These are the activations of a small neural network, seen along a few directions. Each row is one input.
In each table, some parts of the input vary, and every possible input appears once, in random order.
A made-up example of a description, with smaller parts first: ring(8) and (point or (values(2) and line(4)) or line(11)).
Shared parts are said once, and a part with two or three values counts as separate values.

Other details of the inputs shift rows strongly along two fixed directions, in all tables alike. That doesn't count.

A family of inputs:
r1: [ -5  12  37  15  72  25  49   7  21 -10  33   3]
r2: [ 24   6 -21  -1  10  16 -28  26  56  23   1 -21]
r3: [ 10 -39  -4  37  53 -61  64  -5 -31  25 -36  15]
r4: [-36 -16  34 -15  18 -20   8 -25  36 -34   9 -31]
r5: [ 12 -18  26  -4  63  17  61   0  30 -33   3 -14]
r6: [ 11  56 -25  -8 -18  62 -45   8   1  -1   0 -30]
r7: [ 19   2  17 -35 -26   7 -32  26  35  20  25 -25]
r8: [-8  6 27 16 51 23 30 13 39 19 24 -6]
r9: [  0   7  25  -4  23  32  70 -28  -3 -41  -2 -51]
r10: [-20  -3 -17 -42  -8   8 -45  -9  36 -43  -3 -12]
r11: [ 32  -6  -6 -59 -25  28 -52  30  19 -18   5 -12]
r12: [  6 -28  68 -22  20 -11  41   1  12 -16  27 -31]
r13: [ 22  -5 -74  17 -34 -21 -30  -1 -56  35 -58 -21]
r14: [ 24 -39 -38  35 -54 -38 -26 -17 -37  15 -34  30]
r15: [ 12  20   9  12 -37  42 -41  -8  17 -18  17  23]
r16: [ 15   6  13 -45  -6  28 -35  44   4 -23  16   4]
r17: [ -2 -16  58  29 -16   5  49 -35  37 -16  39 -15]
r18: [-62  -8   9  23  23 -71  41 -31 -36  34  -3  38]
r19: [-35  12 -49   3  -5 -48 -45  -9 -45  22 -16  52]
r20: [-15 -16  35  11  16 -58  55   0 -56  56   7  39]
r21: [ -1  41 -12   2 -20  48 -24   2  10  26   2 -39]
r22: [ 24  14 -37 -15  22  49 -46  53  33 -18  -9   2]
r23: [ 14  42 -34 -17 -19  61 -37  25   0 -27 -19 -34]
r24: [-32  -5 -57  -6  -5 -49 -37   7 -47  -3 -30  48]
r25: [ -7  10  73 -20  32  10  40   5  -4 -10  47   6]
r26: [  4  -9 -30  42 -52 -22 -26 -13 -36  48 -18  54]
r27: [ 17  29 -35  -5 -39  36 -39   5  24  20  -3 -59]
r28: [  6 -43   6  35 -13 -45  65 -43 -51 -17 -20  47]
r29: [ 15 -13 -41  27 -44 -21 -21   2 -52  -4 -33  63]
r30: [-46   0  44  -7  18 -30  33 -30  46 -13  27 -25]
Description of these inputs: values(5) and ring(6).
Q: Start at r27 and move only the ring(6) part, one step at a time. The first step leads to r21. Which rows follow, in order?
A: r6, r23, r9, r13
Q: Change only the values(5) part in r4. List by row number the other rows that result.
A: r3, r12, r13, r14

A family of inputs:
r31: [ -5  22  27   5  -3  49   6 -15  38 -14  23 -40]
r32: [ 23  27  -2  -7 -18  61 -47  22  42   2  16 -18]
r33: [-24   1  57   5  28  15  72 -29   9 -56  24 -28]
r34: [-24  15  60   8  57  15  69  -5  31  -7  36 -25]
r35: [ 11 -20   1  25   8 -47  51  -7 -60  30 -14  27]
r36: [  4  10  32 -11  -9  37   8 -13  32 -20  19 -48]
r37: [ 16  12 -15 -14 -26  44 -46   2  48 -29  -3 -36]
r38: [-32 -30  16  22  -9 -74   9 -21 -38  18  -2  47]
r39: [  9  -7 -24   4  -6 -12  -4  10 -40   1 -23  32]
r40: [ -1 -34  18  34  32 -46  81 -19 -44   3 -12  30]
r41: [  9   8 -72 -20 -10 -13 -70  30 -30  21 -38  27]
r42: [-16 -16 -13  -8 -32 -45 -19 -16 -16  15   1  48]
r43: [ 19   3 -68 -12 -22 -20 -60  35 -24  49 -33  12]
r44: [ 11   9 -18 -30   9  37 -51  25  53 -14   5 -27]
Q: What do these inputs look like to the network?
A: values(2) or (values(3) and line(4))
Q: Start at r33 and move only the line(4) part, one step at a time. The first step leads to r37. Which rows follow, in order?
A: r36, r31
Q: Which other rows belong to the same alternative as r38? List them by row number.
A: r42

A family of inputs:
r45: [  1 -24  -9  27 -21 -43  26 -21 -42  16 -14  36]
r46: [-15   5  27  -7 -10   8  10 -22  19 -18  17 -17]
r47: [ -4  -6  38   3 -13  10  12 -14  11 -22  19  -8]
r48: [ 12  -2  22  -1  21  26  32   0  16 -25   8 -15]
r49: [ 10  10 -28 -13 -50  14 -60   4   3   3  -3   9]
r50: [-28 -32  -5  -7  15 -75   4  -4 -29  17  -7  50]
r51: [ -7 -23 -14  25 -18 -49  26 -26 -38  18 -20  24]
r52: [ 23   4 -39 -10 -10  19 -34  15  11  -2 -20 -14]
r53: [  4   3  32   4  16  15  20   6  11   2  17 -14]
r54: [ 21  14 -40 -18 -16  27 -44  23  -2   0 -15   0]
r55: [ -2 -11 -14  23  12 -45  26  -1 -45  39 -20  14]
r56: [  8  15 -48 -11  -7  19 -51  19   5  -1 -22  -6]
r57: [ -1  13  25  -3  15  18  20   5  12   5  20 -10]
r58: [  2   0  18  -5  23  15  24   1  10 -23   2 -29]
r59: [  8   2  30   5  17  18  27   1  22   1  19 -12]
r60: [ 15  14 -41  -9 -10  26 -49  23   1  -3 -18   6]
r61: [  9  -1  24  -3  20  23  24   5   5 -25   6 -17]
r62: [-14  12  18   3  25  11  14   1  20   3  14 -17]
r63: [  5   9 -30  -5 -43  14 -67   4   7  -1  -4  14]
r64: [-7 12 24  5 21 17 15  5 15  1 18 -4]
r65: [-19 -12  39 -28  15 -14  -8   7  30 -22  30  20]
r66: [  2   3  24   3  20  12  27  -2  27   2  15 -24]
r67: [-11 -21  -7  24 -17 -51  20 -23 -46  16 -20  21]
r68: [ -3  10 -36  -7 -40   9 -69  -1  12   2 -11   2]
r69: [ -3  10  11 -12  22  19  23   0  12 -21   6 -26]
r70: [ -8  -3 -20  17  13 -43  30  -4 -44  41 -16  18]
Q: Changing only one part turns r63 into r68. The same change can be made to r65. Which row results?
A: r50
Q: What do these inputs look like to the network?
A: values(2) and (point or (values(3) and line(4)))
Q: Change only the line(4) part in r52. List by row number the other rows that result.
A: r56, r58, r69
